Each row below is a small network's average activation on inputs in which a field has the value named, seen along a few directions.
Values that are neighbours, or in one group, have similar rows; names and order tell nothing.
(in the rows, 500 means zero)
Strong random noise was added to every row along 20 fixed directions; ignore it. To show where, here is one row again and again, with new noise each time:
[579 468 355 500 562 545 456 386 494 581 507 469 428 554 636 294 496 461
 538 366 577 462 575 570 530 405 583 472 450 274 621 540 500]
[486 365 570 568 464 458 475 548 531 503 581 446 556 559 406 585 546 518
 363 507 511 514 590 401 511 530 497 590 604 447 473 570 421]
[474 394 441 478 543 401 441 532 520 555 481 479 467 504 492 584 453 509
 460 553 490 494 453 520 433 560 487 407 392 590 437 330 432]
[463 521 545 529 447 490 385 508 565 565 505 505 487 432 541 557 593 583
 429 545 515 503 543 448 524 437 467 486 487 526 511 501 432]
[417 578 466 475 449 602 426 479 474 407 442 575 556 437 495 482 549 461
 357 498 490 568 615 518 516 629 475 499 429 617 469 510 354]
[528 586 555 531 558 572 400 396 643 370 457 521 385 482 621 554 326 524
 339 558 482 511 522 582 549 543 431 523 484 504 492 412 454]
[608 311 572 586 425 605 447 490 651 485 494 440 536 463 627 541 516 428
 476 524 411 429 488 583 561 536 555 380 423 536 530 564 564]
[634 507 526 661 359 361 546 570 545 466 624 406 637 564 569 381 482 541
 558 519 460 505 391 504 500 389 556 485 508 494 528 540 374]
[562 551 465 540 523 468 349 432 559 398 454 645 533 654 474 465 534 595
 467 357 591 659 546 570 506 459 540 548 491 311 488 517 431]
[547 632 649 430 473 567 384 412 551 486 306 680 496 474 514 463 458 577
 385 451 287 611 437 602 557 558 432 568 318 453 496 470 453]
[504 473 579 471 509 559 321 356 390 379 448 418 457 413 709 466 424 583
 492 532 500 530 573 530 439 513 379 591 625 450 472 519 469]
[566 500 603 421 570 297 561 643 539 440 502 527 590 661 440 553 565 479
 513 409 392 507 576 517 489 599 518 506 510 510 419 339 423]
[531 311 501 553 529 595 343 337 568 466 484 508 410 463 652 491 478 592
 462 524 554 507 402 614 432 545 532 374 378 518 501 426 585]
[474 521 557 433 481 478 503 486 433 579 555 463 467 361 655 455 577 499
 699 546 387 471 460 462 451 480 426 445 452 495 468 573 693]
[467 452 604 520 495 460 566 435 492 432 610 557 422 538 600 398 572 510
 561 611 399 407 459 478 563 625 515 475 605 554 621 477 551]
[505 202 457 523 608 630 597 442 417 608 468 437 608 576 366 660 436 412
 438 483 473 477 642 591 528 538 509 463 441 680 465 505 391]
[435 548 351 510 460 571 637 484 634 618 558 448 470 430 504 613 327 340
 444 613 352 516 455 559 580 603 422 411 220 637 435 544 480]
[285 568 600 570 567 515 623 536 442 426 546 459 478 365 452 355 529 662
 469 479 604 465 352 369 374 510 525 521 513 696 447 415 642]
[467 462 457 598 539 559 501 559 579 521 366 519 418 447 435 498 298 401
 455 554 451 390 446 482 570 459 532 503 466 569 562 446 518]
[511 389 614 506 461 533 483 608 489 335 488 537 575 563 408 555 555 469
 395 464 559 480 500 451 498 616 568 542 669 471 501 566 600]
[552 544 473 486 315 650 481 536 546 330 412 449 484 417 470 609 482 398
 627 563 644 355 465 572 342 509 550 625 561 661 452 319 520]
[403 867 584 378 478 579 547 504 487 508 553 529 473 321 462 591 593 469
 445 552 495 518 640 406 471 481 355 620 497 568 401 516 493]


N, 11 values:
n2: [491 354 465 481 273 620 502 404 427 629 580 489 388 341 401 336 663 413
 437 636 450 419 354 416 363 648 580 579 350 446 559 502 485]
n1: [676 249 601 467 426 470 418 495 458 528 528 529 446 543 547 636 475 496
 569 643 379 433 574 519 430 501 459 614 561 502 479 397 482]
n7: [534 427 454 615 577 635 555 413 574 305 482 531 486 602 546 432 324 432
 404 477 556 490 424 627 604 603 587 410 541 519 581 545 571]
n4: [557 462 559 491 519 567 502 411 470 429 469 488 520 491 478 546 499 480
 440 558 501 486 438 590 475 581 514 405 554 615 490 418 430]
n3: [554 564 444 518 461 352 625 511 560 580 541 508 498 594 422 360 640 471
 683 474 460 440 462 516 509 479 591 490 493 490 611 385 376]
n9: [508 472 477 486 499 567 368 487 341 545 478 558 457 340 581 372 508 438
 539 571 436 509 604 416 466 484 483 474 475 501 536 575 555]
n11: [409 499 466 522 399 553 485 399 509 497 594 520 436 551 395 431 720 572
 402 524 686 454 573 394 556 511 574 596 706 408 658 563 369]
n8: [451 330 495 531 603 542 446 535 463 573 367 588 407 515 466 595 380 573
 389 621 547 393 399 456 628 437 538 368 620 595 683 501 548]
n10: [596 554 520 542 565 532 601 529 417 443 558 605 583 516 436 372 480 547
 475 450 551 534 472 553 408 444 591 450 404 609 469 443 516]
n5: [496 442 316 570 464 497 517 553 516 465 626 517 432 522 484 418 653 485
 608 472 770 434 437 451 415 460 692 382 506 454 566 447 642]
n6: [429 545 715 478 558 732 476 335 488 471 368 499 444 323 381 521 607 613
 441 433 564 461 504 495 360 473 487 688 503 612 413 367 588]
The values of N form 4 separate groups.
Q: Which other values are in the same group as n1? Give them in the order they are listed.
A: n2, n5
Q: Which other values are in the same group as n4? Give them in the order they are listed.
A: n7, n6
Q: Which other values are in the same group as n10? Give them in the order they are listed.
A: n3, n9

Z, 11 values:
z5: [543 508 387 453 604 575 279 426 496 497 534 509 353 401 672 505 445 523
 207 552 756 470 448 587 365 500 513 292 355 507 501 288 489]
z9: [478 630 430 521 423 750 535 486 594 519 307 476 648 479 392 558 581 547
 351 348 749 547 403 666 640 420 629 353 426 609 639 589 452]
z11: [647 611 506 463 538 287 413 585 531 453 443 352 535 425 567 530 571 314
 575 580 482 384 571 499 519 416 488 374 696 422 534 436 284]
z4: [590 658 271 488 328 670 547 667 346 616 535 627 603 512 488 589 386 475
 426 591 796 454 416 570 580 205 576 398 493 631 652 652 519]
z6: [250 567 411 492 566 452 575 524 704 410 634 526 597 687 463 833 625 576
 459 462 610 691 711 474 671 636 413 374 576 607 384 671 456]
z10: [383 544 496 312 653 519 177 651 563 545 116 562 412 310 532 771 517 328
 580 431 386 433 835 431 541 476 365 511 475 522 358 349 564]
z8: [432 538 429 596 544 579 512  73 672 428 608 526 442 520 388 526 823 488
 650 564 668 558 498 654 480 575 546 341 567 585 522 436 329]
z2: [530 333 619 650 372 712 699 488 356 549 768 422 571 368 324 462 607 453
 516 570 507 462 506 324 346 439 545 653 498 549 406 713 662]
z1: [412 475 288 528 326 423 366 561 512 564 498 717 364 517 574 318 595 530
 741 547 471 427 519 416 502 492 583 540 398 478 625 464 538]
z7: [128 377 412 394 486 634 370 451 347 569 248 338 402 212 557 379 553 597
 587 397 595 539 384 394 357 654 443 541 499 508 448 605 764]
z3: [412 464 405 499 594 332 470 434 412 396 503 507 472 499 623 363 394 420
 392 619 289 592 492 499 611 751 417 332 494 528 517 496 278]
The values of Z form 4 separate groups.
Q: Which other values are in the same group as z1? Give them in the order they are listed.
A: z6
Q: Which other values are in the same group as z2? Give them in the order they are listed.
A: z11, z3
Q: Which other values are in the same group as z4? Give them in the order they are listed.
A: z5, z10
